These are the activations of a small neural network, seen along a few directions. Each row is one input.
Each table varies a few parts of the input and shows all the possible inputs, shuffled.
Descriptions start from the smaller parts, as in this example, which fits no table here: one of 4 places along a line, together with either a single point or one of 9 places along a line or (one of 2 separate values, together with one of 5 places around a ring).
Shared parts are said once, and a part with two or three values counts as separate values.
In the rows, zero is written as 128.

Other details of the inputs vary at random and push rows far along three fixed directions, the same in every table; ignore that.
To show where, the next rows are all for the same input, with only those details redrawn:
[152 180  91  65 101 171 121 140 116  98  56]
[158 195 115 108 144 154  56 112 147 131  72]
[152 181  91  64 101 171 120 140 116  99  55]
[197 149 125 105  95 144 131 199  86 179  43]
[109 125 145 135 164 127 105  97 139 126 153]
[105 113 120  91 121 144 169 126 107  94 134]
[149  81 155 132 114 118 180 185  77 175 122]

Table:
r1: [102 126 143 138 176 122 108 109 142 122 146]
r2: [115 126 132 136 145 105 102  96 147 126 161]
r3: [110 125 147 136 157 127 108  91 142 130 151]
r4: [201 151 110 105  83 123 125 204  92 175  53]
r5: [114 111 103 100  93 133 166 118 119  96 145]
r6: [119 107 100 113  90 139 168 120 125  89 143]
r7: [108 120 106  89 102 121 170 120 117 101 144]
r8: [ 98 116 116  93 133 140 170 134 104  91 130]
r9: [112 128 129 138 161 103 102 109 146 118 159]
r10: [110 122 149 136 158 126 109  94 149 128 149]
r11: [120 120 135 150 142 106 106  95 157 116 153]
r12: [158  89 185 187 152  96 123 152 122 199 130]
r13: [110 110 118 100 105 154 172 113 113 101 135]
r14: [121 108  96 115  92 144 173 122 134  93 146]
r15: [106 124 101  92 117 119 170 131 107  94 145]
r16: [106 117 120  93 109 147 176 113 111 105 136]
r17: [121 233 140 135  97 162  44 152 157 120  98]
r18: [147  86 135 134 115  92 175 197  79 167 128]
r19: [114 117  96 105  89 138 171 114 119 105 150]
r20: [201 148 112 105  84 122 127 206  99 173  51]
r21: [108 131 146 134 157 125 113  87 142 137 153]
r22: [117 107 107 110  94 129 171 120 129  85 135]
r23: [108 111 121  95 109 149 171 116 110  99 134]
r24: [113 106 120 106 106 154 173 116 120  92 130]
r25: [108 118 102  94 117 121 165 134 107  87 143]
r26: [155 183  88  72  85 179 130 125 121 112  59]
r27: [151  96 162 179 159  74 113 172 118 198 144]
r28: [112 117 106 107 103 165 183 111 121 113 143]
r29: [ 94 113 101  94 122 115 163 142 114  86 132]
r30: [110 126 129 148 165  97 106 113 150 109 148]
r31: [158 174  96  79  91 171 128 133 129  92  46]
r32: [ 99 123 143 148 177 116 109 109 143 113 134]
r33: [139  84 134 135 115  89 172 198  77 168 124]
r34: [169 189  91 127 115 153  62 108 173 136  88]
r35: [111 106 123 101 110 148 172 119 118  90 129]
r36: [103 124 126 145 165  98 100 115 144 112 148]
r37: [162  98 161 183 130  87 119 146 121 215 155]
r38: [115 122 137 151 145 144 109  84 144 134 158]
r39: [152  94 179 179 166  98 119 163 110 202 138]
r40: [145  92 134 132 115  90 180 194  80 174 130]
r41: [157  77 144 149  97 140 189 176  99 184 126]
r42: [120 123 122 151 133 122 103  89 149 130 168]
r43: [166 186 112 135 126 166  66 101 162 127  69]
r44: [113 111 108 109 103 167 178 114 121 106 141]
r45: [148  85 152 134 122 116 181 188  71 171 121]
r46: [102 123 116  91 128 141 175 126 102  98 135]
r47: [ 99 122 142 144 177 119 105 110 139 116 138]
r48: [140 191  68  65 101 141 118 150 116  98  58]
r49: [160 202  99 107 133 130  56 114 153 133  85]
r50: [120 121 125 151 133 122 104  92 157 128 165]
r51: [117 124 131 140 141 110 102  93 147 127 163]
r52: [114 123 134 136 146 105 103  99 155 125 158]
r53: [118 107 101 117  90 136 171 119 129  87 139]
r54: [106 125 144 148 177 119 112 108 145 112 139]
r55: [165 192 104 119 134 128  56 119 163 116  73]
r56: [ 73 167 168 162 116 136  91 135 140 118 180]
r57: [118 122 135 142 146 105 103  99 154 118 156]
r58: [ 71 173 167 160 116 134  96 131 141 124 182]
r59: [125 120 122 163 136 124 114  93 168 122 160]
r60: [116 120 179 164  65 124 173 224  89 151 138]
r61: [116 126 130 145 162 103 102 109 145 111 156]
r62: [116 118  92 106  91 143 177 116 127 108 153]
r63: [214 155 135 165 111 114  66 166 135 204  69]
r64: [114 106 115 113 102 161 174 115 120  93 134]
r65: [ 94 133 138 136 176 118 108 103 133 131 145]
r66: [160  98 164 178 135  81 117 149 118 214 153]
r67: [117 122 132 142 154 105 101 106 151 114 157]
r68: [112 120 148 139 153 131 108  91 150 129 150]
r69: [157  89 182 182 159  99 118 160 116 198 136]
r70: [103 125 128 149 165  95 103 113 147 110 144]
r71: [145 103 174 176 170  94 122 161 105 210 139]
r72: [158 182  77  77  99 144 121 150 126  80  55]
r73: [108 109 124 101 122 141 174 128 118  83 124]
r74: [110 108 120 100 105 154 173 116 121  99 133]
r75: [106 124 143 144 177 122 108 109 142 115 143]
r76: [120 119 136 163 148 145 120  88 162 126 150]
r77: [117 119 146 155 150 133 114  87 155 121 145]
r78: [107 112 120 100 130 142 172 132 109  82 128]
r79: [111 125 146 148 173 121 112 103 143 112 142]
r80: [109 125 145 135 164 127 106  97 139 126 153]
r81: [160  76 143 142  92 100 177 183  93 166 127]
r82: [112 109 108  95  98 127 166 124 124  93 141]
r83: [113 129 135 149 144 142 114  80 144 141 160]
r84: [155  76 149 147  95 134 184 174  90 180 124]
r85: [153  77 159 138 108 117 183 181  88 170 116]
r86: [187 165 143 152 150 120  64 179 112 208  52]
r87: [125 232 140 141  97 162  44 152 157 113  96]
r88: [187 162 145 152 150 120  65 182 119 206  50]
r89: [121 119 135 159 147 148 116  88 159 129 155]
r90: [111 126 128 144 165 100 102 114 147 111 153]
r91: [170 192  89 127 115 154  60 106 166 138  91]
r92: [113 110 111 102 103 119 170 126 126  83 133]
r93: [105 110 122  91 121 144 170 129 115  93 131]
r94: [166 189 100 118 117 141  56 108 166 131  82]
r95: [108 132 144 133 164 125 110  94 139 133 155]
What do these inputs look like to the network?
> one of 5 places along a line, together with either a single point or (one of 2 separate values, together with one of 9 places along a line)
Changing only the place on the line of 5 turns r83 into r43. The same change can be made to r62. Which row results?
> r59
Changing only the place on the line of 5 turns r71 into r54. The same change can be made to r49. Which row results?
> r55
Start at r44 and move only the place on the line of 9, one step at a time. The first step leads to r38. Which rows follow, in order?
> r13, r23, r3, r80, r45, r8, r86
Which other rows does r39 become when the place on the line of 9 takes its other values? List them by row number.
> r1, r10, r41, r68, r74, r84, r88, r93
Which other rows does r86 become when the choice among 2 separate values takes its other values? List them by row number.
> r33

Table:
r96: [209 177 104 124 100 139  89 156 122 181  63]
r97: [111 131 137 129 147  94 112 112 134 133 151]
r98: [128 112 141 150 133 114 120  99 155 125 142]
r99: [164  92 124 153 101 125 167 174 111 165 105]
r100: [107 123 126  89 129 144 149 135 106  97 119]
r101: [114 123 132 127 150 103 103 119 130 132 158]
r102: [112 128 149 138 169 126 118 117 124 127 144]
r103: [157  96 142 133 112 106 149 193  97 151 104]
r104: [121 120 114 147 140 122 121 101 144 146 159]
r105: [150 197  98  92 118 138  78 125 153  88  53]
r106: [133 117 106 115 107 144 161 121 131  89 127]
r107: [130 108 110 107 101 143 152 122 132  91 125]
r108: [ 96 148 130 124  62 166 153 138 124  97 148]
r109: [147 105 184 165 155  95 122 162 105 199 120]
r110: [128 114 127 133 134 119 110 100 141 141 163]
r111: [110 120 128 155 159 110 116 127 144 118 140]
r112: [ 86 154 163 158 117 130 107 142 141 123 171]
r113: [115 116 135 149 155 144 127 100 140 143 144]
r114: [161 105 139 142 116 107 158 191  95 149 105]
r115: [119 118 152 138 146 131 125  93 141 140 141]
r116: [105 133  92  99 121 126 154 137 115 105 130]
r117: [124 122 118 103 119 161 166 114 116 104 125]
r118: [155 206 107 126 158 124  37 107 156 135  97]
r119: [100 129 113 101 136 148 160 136 110 102 115]
r120: [125 121 132 136 130 109 119  93 145 143 156]
r121: [121 113 122  94 114 161 156 116 117 105 124]
Changing only one part turns r104 into r116. The same change can be made to r99. Which row results?
> r111
What do these inputs look like to the network?
> one of 2 separate values, together with either a single point or (one of 3 separate values, together with one of 4 places along a line)
Which other rows does r107 become when the choice among 3 separate values takes its other values? List them by row number.
> r110, r121
Which other rows does r120 become when the choice among 2 separate values takes its other values? List them by row number.
> r97

Table:
r122: [109 133 140 145 131 132 122 112 140 133 154]
r123: [117 119 132 145 140 131 120 110 142 124 151]
r124: [120 115 134 133 146 125 122 100 141 130 146]
r125: [115 128 145 146 129 129 120 112 141 126 152]
r126: [110 130 133 138 143 119 117 120 132 128 154]
r127: [121 121 130 137 145 129 124 105 136 134 149]
r128: [122 107 115  96  95 130 183 160  97 103 124]
r129: [128 101 112  92 103 125 188 154  99 104 118]
r130: [111 127 138 151 131 131 120 113 145 124 151]
r131: [111 217  72  70 112 186  86  75 164  51  90]
r132: [125 106 114  96  97 129 184 158  97 102 123]
r133: [142  90 134 126 101 113 186 191  79 161 126]
r134: [118 117 131 129 152 111 119 108 136 126 142]
r135: [138 189  94 104 115 166  84 107 156  93  86]
r136: [112 119 116 101  89 133 185 163  96 109 128]
r137: [142  98 150 162 160  91 123 136 119 179 143]
r138: [133  95 113  96  99 135 192 141 100 109 115]
r139: [119 123 131 139 143 131 122 107 135 133 152]
r140: [118 115 130 129 153 109 119 106 135 125 142]
r141: [122 120 134 135 147 112 118 116 136 124 145]
r142: [113 211  61  65 124 171  80  81 167  35  83]
r143: [125 113 134 136 147 123 124  99 141 126 143]
r144: [122 104 112  90  99 128 184 156  96 108 122]
r145: [105 136 139 142 136 118 118 122 136 129 153]
r146: [129  97 113  93  98 138 191 143 100 114 117]
r147: [107 132 142 140 134 117 114 121 136 126 152]
r148: [190 150 119 136 121 134  99 154 128 172  62]
r149: [163 168 154 125 152 147  93 176 104 167  49]
r150: [131 100 115  98  94 140 190 147 101 109 122]
r151: [127 101 110 105  93 144 189 152 102 107 122]
r152: [120 120 138 141 138 129 119 108 139 126 152]
r153: [116 125 137 150 133 131 120 115 142 125 149]
r154: [108 130 137 148 136 117 117 124 141 120 150]
r155: [125 115 135 136 146 124 124 101 142 126 145]
r156: [105 133 144 140 132 117 115 121 138 126 152]
r157: [186 158 128 131 112 139  92 158 122 177  72]
r158: [208 139 141 157 132 103  95 189 106 225  65]
r159: [113 128 135 147 138 117 117 126 138 121 148]
r160: [119 124 141 143 134 130 119 111 139 126 152]
r161: [123 111 127 141 150 123 125  99 142 125 140]
r162: [112 124 136 134 143 116 114 117 134 126 151]
r163: [117 112 123 102  80 145 186 154 101 112 127]
r164: [115 127 135 142 137 132 121 111 135 133 154]
r165: [116 124 132 140 141 131 121 108 136 133 153]
r166: [123 119 137 140 140 128 120 107 138 126 150]
r167: [144  99 153 166 152 108 126 130 125 183 147]
r168: [119 119 128 140 149 114 119 118 139 122 145]
r169: [122 114 129 141 148 125 124 103 145 125 144]
r170: [115 125 130 136 148 117 119 117 131 129 151]
r171: [109 216  81  70 103 184  84  78 168  51  89]
r172: [122 116 130 143 144 128 123 108 142 126 146]
r173: [116 122 135 134 144 115 115 117 133 127 149]
r174: [117 115 118 104  84 147 189 154  99 115 128]
r175: [107 221  78  68 109 170  80  85 168  37  87]
r176: [129  99 107  95 102 138 194 141  97 116 117]
r177: [175 171 126 134 113 129  91 172 118 173  75]
r178: [184 161 118 126 127 123  95 162 120 175  67]
r179: [183 163 119 127 124 125  93 165 118 175  70]
r180: [130  95 112  93  98 137 191 140  98 114 115]
r181: [119 110 122 101  83 145 186 153  99 111 126]
r182: [184 164 134 139 104 140  94 163 125 171  73]
r183: [112 125 133 145 141 118 116 122 139 120 150]
r184: [115 126 139 140 139 116 115 121 135 122 151]
r185: [111 127 139 136 139 117 113 120 134 125 152]
r186: [ 99 125 165 135 174 151 125 114 123 124 129]
r187: [120 113 125 138 155 109 121 109 139 121 139]
r188: [112 131 143 143 134 115 116 123 137 122 150]
r189: [124 101 112  89 102 126 187 153  98 109 118]
r190: [119 116 127 138 153 112 121 114 141 121 142]
r191: [120 117 128 135 151 126 126  98 138 132 145]
r192: [114 129 141 142 136 116 116 123 136 122 150]
r193: [114 122 130 142 145 117 116 120 139 120 149]
r194: [110 129 141 139 136 117 114 122 134 126 151]
r195: [186 153 117 132 127 121  95 163 125 167  62]
r196: [116 121 137 137 138 130 117 107 138 129 153]
r197: [173 169 129 142 106 128  91 176 127 166  71]
r198: [110 128 140 151 129 131 121 114 146 124 151]
r199: [139 103 165 170 137 112 118 140 124 180 153]
r200: [187 156 126 129 115 137  94 155 124 177  70]
r201: [146  96 157 164 155  90 121 140 123 173 141]
r202: [122 115 131 133 154 108 121 107 136 121 141]
r203: [119 113 126 106  79 144 188 155 104 108 126]
Changing only one part turns r177 into r131. The same change can be made to r201. Which row results?
> r143
Changing only one part turns r156 into r171. The same change can be made to r183. Which row results?
> r135
What do these inputs look like to the network?
> one of 2 separate values, together with either a single point or (one of 4 places along a line, together with one of 10 places along a line)
Which other rows does r143 become when the place on the line of 10 takes its other values? List them by row number.
> r125, r138, r150, r152, r155, r160, r166, r182, r203
Which other rows does r136 become when the choice among 2 separate values takes its other values? List them by row number.
> r174

Table:
r204: [127  67 151 140 114 118 197 162  92 151 148]
r205: [141 132 124 118 125 138 133 140 117 131 103]
r206: [114 140 114 128 130 131 108  90 154 106 148]
r207: [107 138 124 119 156 136 111  96 142 104 135]
r208: [138 133 126 111 133 132 133 142 113 131 100]
r209: [141 131 125 120 122 139 134 139 121 132 103]
r210: [ 89 163 134 133 126 132 100 116 148  95 154]
r211: [113 139 116 127 140 126 109  96 152 100 143]
r212: [120 154 143 128 104 147 127 159 117 128 116]
r213: [141 134 116 115 124 121 129 147 119 128 108]
r214: [112 138 125 126 142 143 112  90 151 106 139]
r215: [145 134 123 122 109 147 135 132 124 139 112]
r216: [173 124 185 213 174 101  52 127 150 230 138]
r217: [143 132 116 120 115 124 131 143 124 129 108]
r218: [146 133 116 122 108 128 131 141 126 130 112]
r219: [114 139 116 127 133 130 108  92 154 104 147]
r220: [139 134 116 113 126 119 129 147 118 129 107]
r221: [142 133 116 118 119 123 129 145 121 128 108]
r222: [144 133 123 122 109 146 135 132 123 138 110]
r223: [137 133 125 112 132 134 133 142 114 132 101]
r224: [ 98  76 140 147 125 109 171 115 124 126 194]
r225: [ 91  76 144 135 149  94 168 125 114 118 182]
Changing only one part turns r221 into r205. The same change can be made to r220. Which row results?
> r223
What do these inputs look like to the network?
> one of 2 separate values, together with either a single point or one of 10 places along a line
